A small network was trained on invented records. Each row is its activation on one of them, seen along a few directions.
After each row come some of the record's fields: Z, N, M, G.
A field that a record lacks is left out.
Other fields move the rows too, some of them a lot.
In the rows, zero is written as 500.
Strong random noise was added to every row along 4 fixed directions; ignore it. To show where, here is one row again and again, with new noise each time:
[528 499 613 483 587 659 517 564 544 576 499 512 628 539 555 597 569 587
 603 509 489 498 467 370]
[523 514 591 494 692 585 545 529 474 700 418 493 668 470 532 597 484 574
 605 617 609 514 418 483]
[396 492 520 573 549 457 510 410 518 537 374 509 552 480 571 495 480 603
 568 510 486 563 497 454]
[489 434 549 550 632 725 655 466 461 575 433 588 633 532 516 512 513 530
 578 480 375 468 415 380]
[423 491 521 568 637 482 565 412 458 633 340 512 597 447 544 504 434 578
 576 574 540 549 443 502]
[471 397 465 568 690 663 479 433 567 475 478 628 739 625 477 556 608 547
 537 494 429 470 509 501]

[412 489 491 607 318 423 704 310 423 380 376 560 275 509 535 303 378 491
 434 318 248 488 449 380] | (Z z2; M m1; G g2)
[379 560 392 579 294 203 499 363 461 403 400 419 239 362 526 337 358 506
 437 472 475 573 551 560] | (Z z5; G g1)
[638 496 529 530 598 730 641 489 454 510 559 573 545 526 387 522 483 488
 485 527 431 370 392 499] | (Z z3; N n2; G g2)
[571 581 523 406 500 246 267 598 567 532 572 394 512 528 488 575 539 497
 494 571 786 521 568 698] | (Z z4; G g2)
[465 492 406 481 616 592 489 560 461 604 503 456 563 358 472 548 483 452
 520 661 576 543 510 560] | (Z z3; M m1; G g1)
[351 465 419 527 288 252 541 393 450 409 391 495 278 458 591 321 419 395
 431 311 368 559 550 449] | (Z z4; G g3)
[530 440 469 550 424 617 608 441 486 358 526 600 480 604 473 424 519 464
 441 360 281 413 491 427] | (Z z1; G g1)
[569 562 682 365 374 488 457 678 552 527 576 411 420 520 611 588 559 513
 554 418 545 511 510 328] | (Z z1; N n2; G g3)
[436 433 457 527 522 465 566 427 459 477 421 554 503 524 519 438 476 425
 473 426 427 500 499 508] | (Z z1; G g2)
[524 497 539 506 527 463 480 487 515 508 478 526 551 578 517 524 504 526
 483 483 529 482 493 525] | (Z z1; M m1; G g2)
[520 505 573 525 572 474 680 441 360 662 369 520 497 471 509 464 356 490
 502 527 533 472 362 513] | (Z z1; N n2; M m1; G g3)
[669 562 660 318 388 548 329 737 661 426 711 443 488 641 556 662 687 504
 503 401 555 459 570 354] | (Z z2; G g3)
[544 497 612 452 455 596 542 589 505 521 531 503 500 556 566 544 536 507
 524 428 447 484 474 361] | (Z z1; M m1; G g3)
[238 304 267 551 692 390 369 383 526 476 361 600 722 516 542 469 576 401
 487 506 510 628 656 650] | (Z z4; G g3)
[462 338 389 408 564 558 349 555 605 355 611 630 612 682 479 540 731 302
 430 326 429 457 627 517] | (Z z4; N n2; G g3)
[522 546 454 629 457 640 571 420 500 410 536 496 458 429 419 461 438 638
 498 602 392 479 485 498] | (Z z3; M m1; G g1)
[525 436 350 555 597 566 539 423 458 444 513 574 560 508 379 468 484 411
 418 543 467 428 489 649] | (Z z5; G g1)
[544 484 524 430 503 617 349 641 622 433 650 487 572 570 511 630 654 503
 509 493 529 496 575 460] | (Z z5; M m1; G g3)
[242 341 253 591 612 307 469 313 427 473 329 581 532 440 494 363 466 341
 446 485 487 578 578 703] | (Z z4; N n2; G g3)
[708 560 525 417 726 519 537 569 409 715 506 485 643 485 385 601 430 440
 467 699 745 406 380 692] | (Z z2; G g1)
[501 607 573 472 361 215 507 464 474 526 410 407 305 446 572 448 385 519
 470 464 586 541 485 494] | (Z z2; G g2)
[462 486 500 550 472 581 476 493 559 413 527 508 532 506 522 496 545 579
 543 490 403 529 561 441] | (Z z3; G g2)
[490 497 506 494 458 542 612 507 433 518 461 489 451 446 529 457 450 458
 506 476 426 497 469 434] | (Z z1; G g1)
[546 556 712 357 376 639 527 738 522 583 576 396 432 470 651 603 562 520
 602 440 483 541 484 222] | (Z z1; M m1; G g3)
[477 416 481 469 578 570 547 523 466 530 477 549 572 525 518 509 530 396
 499 460 462 496 494 482] | (Z z1; G g3)
[442 474 481 475 781 527 605 517 349 816 335 478 654 337 517 550 382 425
 559 708 674 569 406 600] | (Z z3; M m1; G g2)
[336 425 400 475 592 394 506 482 445 577 384 465 514 382 559 489 464 378
 505 546 570 617 542 558] | (Z z3; G g3)
[533 531 539 444 480 419 626 513 356 652 393 485 397 410 524 417 387 399
 488 468 528 488 396 486] | (Z z4; G g3)
[654 517 627 435 643 605 731 570 323 755 435 510 560 478 482 528 380 415
 522 553 578 411 311 498] | (Z z1; G g2)
[398 389 378 465 440 555 482 533 535 351 566 525 438 512 512 452 601 340
 464 362 351 526 605 439] | (Z z3; G g2)
[181 365 378 572 509 432 537 392 456 509 303 533 524 406 644 393 478 463
 546 444 374 676 591 428] | (Z z4; M m1; G g3)
[575 615 611 591 385 430 633 389 473 501 427 460 386 492 497 432 360 692
 519 505 460 468 406 435] | (Z z2; N n1; G g1)
[582 419 473 510 604 631 476 492 535 436 584 626 660 670 423 552 594 463
 449 463 454 405 488 542] | (Z z1; N n2; M m2; G g3)
[606 597 562 404 589 669 494 705 452 702 597 357 549 322 464 633 477 533
 593 751 697 526 451 520] | (Z z3; M m1; G g1)
[498 486 407 414 405 284 328 549 558 412 581 464 408 535 488 490 573 370
 403 428 590 524 617 610] | (Z z4; G g3)
[548 473 459 480 506 609 364 551 614 374 668 531 548 589 417 562 640 510
 473 497 487 468 579 526] | (Z z3; N n2; M m1; G g3)
[448 568 537 578 432 299 617 363 416 568 336 451 356 415 537 395 314 577
 490 528 522 551 433 519] | (Z z2; M m1; G g2)
[428 427 340 527 730 544 383 488 505 563 508 510 684 432 410 562 532 465
 506 699 648 559 552 717] | (Z z3; M m1; G g3)
[540 444 558 469 573 500 434 512 561 483 511 574 651 672 522 563 590 508
 494 434 518 461 520 503] | (Z z1; N n2; G g3)

Here are new rows. What are their fields?
[280 347 333 547 464 468 339 421 644 241 515 586 546 615 549 459 672 446
 452 351 327 588 700 484] | (Z z3; M m1; G g2)
[615 509 649 376 530 698 468 704 559 553 622 484 601 587 547 647 624 500
 558 480 524 463 489 369] | (Z z1; M m1; G g2)
[459 467 317 563 569 370 323 398 575 381 514 549 555 532 410 480 554 472
 416 541 554 502 607 722] | (Z z3; G g2)
[573 457 496 451 499 585 406 569 593 383 642 541 542 615 459 573 629 453
 461 428 480 430 549 498] | (Z z5; N n2; G g3)
[536 423 461 590 643 592 848 334 282 620 342 621 510 485 407 358 316 385
 450 491 378 404 315 552] | (Z z2; G g2)
[338 427 414 556 449 506 416 448 577 358 478 536 507 489 568 465 586 508
 514 427 363 584 624 442] | (Z z3; G g3)
[601 683 583 451 361 450 341 624 593 490 627 349 385 409 496 585 515 652
 534 618 636 516 542 488] | (Z z3; N n2; M m1; G g1)
[461 515 527 472 468 568 574 554 457 561 495 452 410 391 538 494 463 472
 539 504 467 528 478 398] | (Z z3; N n2; M m1; G g2)
[539 435 446 425 606 599 723 545 324 640 469 526 461 428 441 442 428 250
 461 485 471 451 395 513] | (Z z3; G g2)
[630 514 460 487 627 533 460 515 496 532 577 520 590 538 359 539 510 466
 468 602 620 422 470 683] | (Z z3; G g2)
[485 432 338 574 593 510 647 378 370 505 450 563 447 429 374 396 389 340
 411 520 459 443 435 657] | (Z z5; G g2)
[492 542 482 524 479 535 471 535 513 497 537 430 473 393 489 506 482 562
 548 591 523 539 535 512] | (Z z3; G g2)
[501 483 496 535 641 605 473 497 512 552 508 511 643 490 453 570 512 555
 543 632 576 509 482 586] | (Z z3; M m1; G g3)
[618 492 616 428 535 780 621 646 461 574 603 508 526 509 486 582 535 460
 543 490 451 418 406 365] | (Z z5; N n2; M m1; G g3)
[463 560 477 579 443 238 409 365 531 443 418 478 458 523 504 460 422 616
 445 534 588 521 531 632] | (Z z1; N n2; M m1; G g1)
[619 566 508 543 546 515 203 510 740 321 694 498 643 649 394 660 650 719
 483 617 627 456 617 639] | (Z z3; N n2; M m1; G g2)
[305 382 306 647 396 497 805 264 301 416 342 587 261 359 462 205 331 332
 426 365 187 528 454 461] | (Z z3; G g3)
[531 528 533 468 443 476 406 541 597 416 578 479 444 536 513 562 567 521
 482 458 516 487 546 459] | (Z z3; N n2; G g3)
[616 579 656 381 387 374 577 615 427 607 518 425 351 516 545 490 445 421
 505 402 587 452 419 447] | (Z z4; N n2; G g2)
